These are the activations of a small neural network, seen along a few directions. Each row is one input.
Each table varies a few parts of the input and shows all the possible inputs, shuffled.
Descriptions start from the smaller parts, as in this example, which fits no table here: one of 3 separate values, together with either a single point or one of 9 places around a ring or (one of 4 places along a line, together with one of 8 places around a ring).
Shared parts are said once, and a part with two or three values counts as separate values.
(in the rows, 128 means zero)

Other details of the inputs vary at random and push rows far along two fixed directions, the same in every table; ignore that.

Rows:
r1: [125 147 139 102 130 103 123 129 127 147 139]
r2: [118 132 147 123 122 144 141 124 146 157 119]
r3: [142 129 113 113 126 105 138 122 141 157 145]
r4: [117 131 144 118 100 129 149 124 119 137 112]
r5: [131 133 124 101 124 114 125 147 141 149 145]
r6: [143 129 115 106 129 116 131 131 150 157 145]
r7: [149 123 120  93 135 127 146 142 132 140 139]
r8: [119 142 155 118 105 136 148 125 121 135 114]
r9: [136 143 135  97 139 119 120 126 145 153 135]
r10: [140  99 174 211 149 100  93 143 145  72  93]
r11: [165  83 149 214 133 107 105 149 131  74  93]
r12: [134 132 117 112 119 100 135 135 130 152 148]
r13: [153 121 115  98 132 124 149 140 130 142 141]
r14: [111 129 140 125 114 125 147 110 140 152 115]
r15: [ 96 158  23 138 150 185  86 115  91  76 164]
r16: [122 142 156 119 109 137 142 124 113 143 110]
r17: [146  98 173 206 156 113  81 154 145  82  89]
r18: [102  97 181 130  69 144 118  95 117 143 173]
r19: [143  84 153 215 139  93  98 145 141  80  94]
r20: [136 145 138  95 118 111 133 129 124 129 137]
r21: [126 132 153 117 127 143 158 119 114 144 110]
r22: [120 136 129 101 122  95 129 128 132 142 140]
r23: [131 126 134 122  99 144 148 141 126 147 119]
r24: [ 90 165  40 132 177 183  97  94  80  73 155]
r25: [147 135 136  88 143 128 137 135 125 139 131]
r26: [145 120 115  99 127 109 154 126 122 137 136]
r27: [113 141 151 126 119 132 146 111 142 150 117]
r28: [ 71 162  56 153 144 214  97 108  87  78 138]
r29: [117 127 134 129 107 135 143 141 135 158 125]
r30: [125 140 155 113 112 149 136 136 120 145 109]
r31: [ 81 157  20 145 160 166  90  88 105  88 162]
r32: [153 121 112 105 129 113 156 130 121 143 142]
r33: [139 131 120 101 131 119 128 133 152 154 142]
r34: [103 132 144 124 107 120 144 124 129 148 118]
r35: [141 136 136  93 136 117 149 125 125 130 137]
r36: [123 147 139 101 126 102 128 129 134 139 142]
r37: [139 145 139  95 122 112 127 129 117 137 133]
r38: [151  81 149 216 146  97 101 132 153  85  92]
r39: [174  87 135 186 146  77  87 149 135  63 110]
r40: [166 101 151 190 175  82  74 132 151  76 109]
r41: [113 129 140 124 110 138 140 142 137 156 122]
r42: [ 92 160  28 133 153 188  83 117  94  73 161]
r43: [120 100 164 105  83 118 103  99 120 137 197]
r44: [127 127 139 118 102 147 145 142 128 145 116]
r45: [148 130 116 105 111 108 140 135 120 142 142]
r46: [136 116 130 121 117 148 164 136 127 148 119]
r47: [123 126 134 123  95 128 152 127 118 142 114]
r48: [143 144 139  90 125 123 121 140 123 138 132]
r49: [134 134 128  94 114 104 134 129 122 132 134]
r50: [ 76 173  43 135 169 181  70 110  96  83 160]
r51: [161  90 141 189 166  74  81 132 157  71 110]
r52: [ 55 171  61 162 152 193  92  94  86  89 138]
r53: [125 125 128 136 111 130 153 117 138 162 123]
r54: [136 137 131  99 136 119 126 128 149 150 142]
r55: [124 132 152 117 122 142 163 120 121 136 113]
r56: [121 126 135 125 116 143 143 129 149 160 119]
r57: [126 132 119 107 117  95 133 131 131 147 142]
r58: [131 118 136 117 120 152 161 137 129 146 116]
r59: [162  73 149 207 149 106 119 141 133  70  88]
r60: [142 138 135  92 121 123 127 142 127 136 139]
r61: [125 125 130 130 113 140 146 127 147 162 122]
r62: [119 138 151 120 125 145 134 122 142 160 112]
r63: [172  82 142 179 168  83  99 141 137  58 107]
r64: [135 132 119 105 122 111 128 145 139 152 148]
r65: [129 125 148 114 127 153 158 133 125 143 115]
r66: [ 75 159  56 150 166 221 105 101  84  81 131]
r67: [128 140 135  98 129 114 123 142 138 146 145]
r68: [163 101 151 189 170  81  80 133 158  68 113]
r69: [146 129 132  90 140 128 143 137 129 137 138]
r70: [117 128 133 135 104 125 150 131 126 158 126]
r71: [136 116 128 128 114 138 171 126 118 148 120]
r72: [115 140 152 126 123 133 140 110 135 157 113]
r73: [121 121 141 117 117 134 165 119 120 138 112]
r74: [111 135 151 122 116 139 138 138 134 153 123]
Each input here is: one of 2 separate values, together with either a single point or (one of 4 places along a line, together with one of 9 places around a ring).
Changing only the choice among 2 separate values turns r37 into r16. The same change can be made to r15. Which row results?
> r23
Which other rows does r38 become when the choice among 2 separate values takes its other values? List them by row number.
> r31
Start at r53 and move only the place on the line of 4, one step at a time. The first step leads to r70. Which rows follow, in order?
> r11, r71

Rows:
r75: [129 130 122 114 121 127 143 126 127 140 130]
r76: [127 131 130 111 119 128 133 127 124 139 138]
r77: [152 104 150 170 145 102  98 140 145  97 113]
r78: [126 138 127 113 128 127 138 129 129 143 126]
r79: [142  98 159 184 136 124 118 139 136  98  93]
r80: [131 132 126 111 123 131 139 131 124 139 131]
r81: [122 138 131 113 124 124 131 125 129 143 133]
r82: [149 100 148 171 144 102 100 141 145  98 115]
r83: [130 134 129 110 127 131 139 128 127 139 130]
r84: [128 132 123 116 123 128 142 129 129 143 131]
r85: [127 130 128 112 116 126 135 126 124 138 138]
r86: [125 133 133 110 123 127 132 124 127 140 137]
r87: [124 137 133 109 122 126 131 126 127 138 135]
r88: [111 130 144 130 108 145 142 121 124 144 121]
r89: [131 131 124 111 121 129 141 130 124 138 131]
r90: [153 101 143 172 148 106 107 145 144  97 109]
r91: [ 72 154  25 166 160 192  81  92  88  62 157]
r92: [124 131 127 117 118 125 136 125 129 143 138]
r93: [128 138 126 113 126 130 137 128 131 143 127]
r94: [128 138 129 109 127 129 138 130 127 138 128]
What do these inputs look like to the network?
> one of 2 separate values, together with either a single point or one of 9 places around a ring
Changing only the choice among 2 separate values turns r76 into r80. The same change can be made to r77. Which row results?
> r93
Which other rows does r90 become when the choice among 2 separate values takes its other values? List them by row number.
> r82

Rows:
r95: [ 53 183   4 138 176 206  69  87  89  70 175]
r96: [134 132 132 131 143 100 107 131 137 115 128]
r97: [138 140 138 140 159 133 130 143 139 121  93]
r98: [145 118 128 129 133 106 121 134 121 106 132]
r99: [112 134 127 103  93 147 159 124 128 172 135]
r100: [130 110 135 157 120 127 131 122 133 122 117]
r101: [134 112 147 146 119 137 120 136 123 114 123]
r102: [100 151 144  93 110 143 144 116 130 172 137]
r103: [131 141 122  73 108 132 147 132 120 159 152]
r104: [129 139 123  72 113 129 151 126 119 158 153]
r105: [117 129 150 150 130 118 113 125 133 121 115]
r106: [102 154 142  95 109 140 143 110 128 171 133]
r107: [131 110 149 145 124 134 124 129 123 113 125]
r108: [147 114 118 141 135 108 124 129 135 120 130]
r109: [142 116 117 142 133 102 126 132 131 118 128]
r110: [145 120 119 146 149 135 147 145 135 122  90]
r111: [149 126 133 136 149 138 142 146 123 110  96]
r112: [128 115 146 147 119 124 127 127 118 109 119]
r113: [125 112 134 158 118 120 133 125 130 119 116]
r114: [119 157 125  75 121 120 138 117 134 166 146]
r115: [120 155 125  75 117 127 135 129 136 169 148]
r116: [128 107 136 157 122 130 131 128 135 122 122]
r117: [150 116 129 129 136 112 119 130 125 108 134]
r118: [147 113 117 141 132 115 120 141 137 122 133]
r119: [145 111 119 140 137 112 124 135 136 121 134]
r120: [134 113 147 146 122 130 124 123 121 112 121]
r121: [123 126 150 149 129 131 107 133 138 125 119]
Changing only one part turns r105 into r113. The same change can be made to r95. Which row results?
> r119
What do these inputs look like to the network?
> one of 3 separate values, together with either a single point or (one of 2 separate values, together with one of 4 places along a line)
Which other rows does r104 become when the choice among 2 separate values takes its other values? List them by row number.
> r107
Which other rows does r117 become when the choice among 2 separate values takes its other values? List them by row number.
> r120
Which other rows does r98 become when the choice among 3 separate values takes its other values? List them by row number.
> r96, r109
